A small network was shown many inputs. Here are its activations along a few directions, one row for each input.
In each table, some parts of the input vary, and every possible input appears once, in random order.
A made-up example of a description, with smaller parts first: one of 8 places around a ring, together with either a single point or (one of 2 separate values, together with one of 4 places along a line) or one of 9 places around a ring.
Shared parts are said once, and a part with two or three values counts as separate values.

Other details of the inputs vary at random and push rows far along two fixed directions, the same in every table; ignore that.

A family of inputs:
x1: [-47 -17   0 -43   6 -14  48 -48  36 -91 -17]
x2: [ 43  16 -54 -32  -6  33 -44 -31  -6 -23 -70]
x3: [-59  -9  -1  14 -15   7  42 -15  25  -5  26]
x4: [-34 -26  36  12   5 -37  49  58   6  16  93]
x5: [ 69   2  -2  13  10 -11 -49  86 -42  75  39]
x6: [ 34  20 -38  -9  -4  39 -47 -53  -6 -10 -83]
x7: [ -1  -2  42  36   4 -24   9  59 -15  57  69]
x8: [-52  -8  58   0  10 -24  57 -49  28 -56   6]
x9: [-53 -17 -14  11 -19  -6  45  58  14  24  86]
x10: [-49  -4  56 -14  15 -17  53 -86  34 -91 -33]
x11: [ 50  24  -4  16   1  21 -57 -28 -25  26 -67]
x12: [-28  -5 -11  38 -19   6  10  57  -2  69  68]
x13: [-59 -12 -14 -20 -13   3  49 -22  36 -50  16]
x14: [ 51   7 -38 -42  11  11 -42 -25 -11 -37 -69]
x15: [-21 -17  29 -10  12 -25  36   2  12 -31  29]
x16: [ 65  27  -9  24   0  21 -73   3 -36  59 -50]
x17: [ 40  14   2  49  -8   5 -46  60 -39 103  26]
x18: [ 52   7 -38 -43  10  10 -42 -25 -10 -36 -69]
Description of these inputs: one of 3 separate values, together with one of 6 places around a ring.
The inputs of x11 and x16 match in every part but the choice among 3 separate values. If x6 is changed in the same way as x11 into x16, which row does it become? -> x12
Change only the choice among 3 separate values in x14. List by row number the other rows that result. -> x1, x18

A family of inputs:
x19: [ 26  18  -3 -10  -2  25 -22 -46   1 -23 -54]
x20: [-94 -26  19  15  -8 -43  63  31  23  -1  59]
x21: [ 28  -5 -30   7   0   7 -34  50 -17  51  16]
x22: [  2  14  30  -9  12   2  10 -38  10 -35 -19]
x23: [-11   2 -14  10 -13  12   7  19  -1  19  30]
x24: [ 47  23  12 -16  16  18 -33 -53  -4 -36 -68]
x25: [ 69   9 -24  -1   7 -15 -71  46 -52  51 -41]
x26: [-21 -20 -11  15  -4 -11  13  59   1  45  66]
x27: [-77 -21   9  -1  -6  -6  65 -40  36 -48  17]
x28: [  3   4 -20   0 -10   4  -6  47  -4  34  41]
x29: [ 60  24 -11  20  -7   0 -76   9 -42  55 -61]
x30: [  3  13  30 -11  12   4   9 -47  13 -46 -28]
x31: [-27  -1  42  11   6  -9  36   4  14 -10  41]
x32: [  4   8   7  18 -10  10  -2  20  -4  28  21]
x33: [ 15 -10  -9 -26  11  -5  -6 -23  -1 -36 -32]
x34: [ 25   1  23  19  12  -8 -16  19 -15  33  16]
x35: [ 36   5  17   6  17   1 -26 -16 -13   5 -25]
x36: [ 32  24 -32 -21  -4  33 -34 -45  -5 -24 -66]
x37: [ 14  -2   4  22  -3   4 -13  16 -10  39  11]
x38: [-23 -16   5 -31   9 -15  30 -42  19 -65 -21]
x39: [ -2  -1 -18   1 -10   6  -3  44  -1  24  39]
x40: [  0   2   6 -10   4  14  -2 -70  14 -44 -66]
x41: [ 14   8 -23  18 -13  18 -18  45 -17  48  31]
x42: [-21  -3  15   1  -1   1  20 -39  15 -20 -17]
x43: [  4  -9 -21   5  -2  -2 -10  45  -7  42  33]
x44: [ 54  13 -12  12   0  17 -50   2 -24  40 -34]
x45: [-19 -10  38  10  13 -13  24 -16  10 -15  13]
x46: [ -2  -7 -20 -15   3   4  -6 -14   9 -16 -19]
x47: [-20 -14   6  -2  -4 -18  33  44   6   0  60]
x48: [ -1  -5  -1  -4  -5 -15  16  51  -4  15  53]
x49: [-50 -12  -1  -2  -3   0  41 -34  24 -31   2]
x50: [-34   2  21   8 -10   2  34 -12  18 -12  23]
x51: [ 29  -2 -15 -31  12  -2 -17 -27  -7 -32 -47]
x52: [ 15 -18  -6   7   3 -15  -6  63 -19  40  46]
x53: [-21   5  17  13 -10   2  23   7   8  12  32]
x54: [ 25   0 -28  18  -4  13 -30  32 -21  52   8]
x55: [-12  -6   1 -25   1  -6  24 -12  14 -49  -2]
x56: [-14  -3 -14  -5  -8   3   9  24   9   3  32]
x57: [-20 -10 -11  13  -4   6  11   8   3  13  15]
x58: [-30   4  -8 -10 -10  13  24 -35  19 -38  -8]
x59: [-58  -5   6   7  -8 -20  28 -29  12 -25 -21]
x60: [ 37  18 -35 -28  -2  23 -38 -24  -1 -21 -51]
x61: [-23  -8  40  12  12 -18  30  -6   9  -3  29]
x62: [ 16  10  29  14   9 -22 -26  -8 -20  13 -30]
x63: [ 22   5 -11 -27   2   0  -6 -10   0 -33 -21]
Describe the family of inputs behind these rows. -> one of 5 places along a line, together with either a single point or (one of 2 separate values, together with one of 4 places along a line)
The inputs of x45 and x21 match in every part but the place on the line of 5. If x34 is changed in the same way as x45 into x21, which row does it become? -> x46
The inputs of x20 and x25 match in every part but the place on the line of 5. If x28 is changed in the same way as x20 into x25, which row does it become? -> x48
A walk changes only the place on the line of 4. It starts at x31 and steps to x24. List the rest of the walk in order. -> x30, x22
List by row number the other rows that have the place on the line of 5 in common with x49. -> x23, x27, x36, x41, x54, x57, x58, x59
Change only the place on the line of 5 in x43. List by row number the other rows that result. -> x42, x49, x51, x61
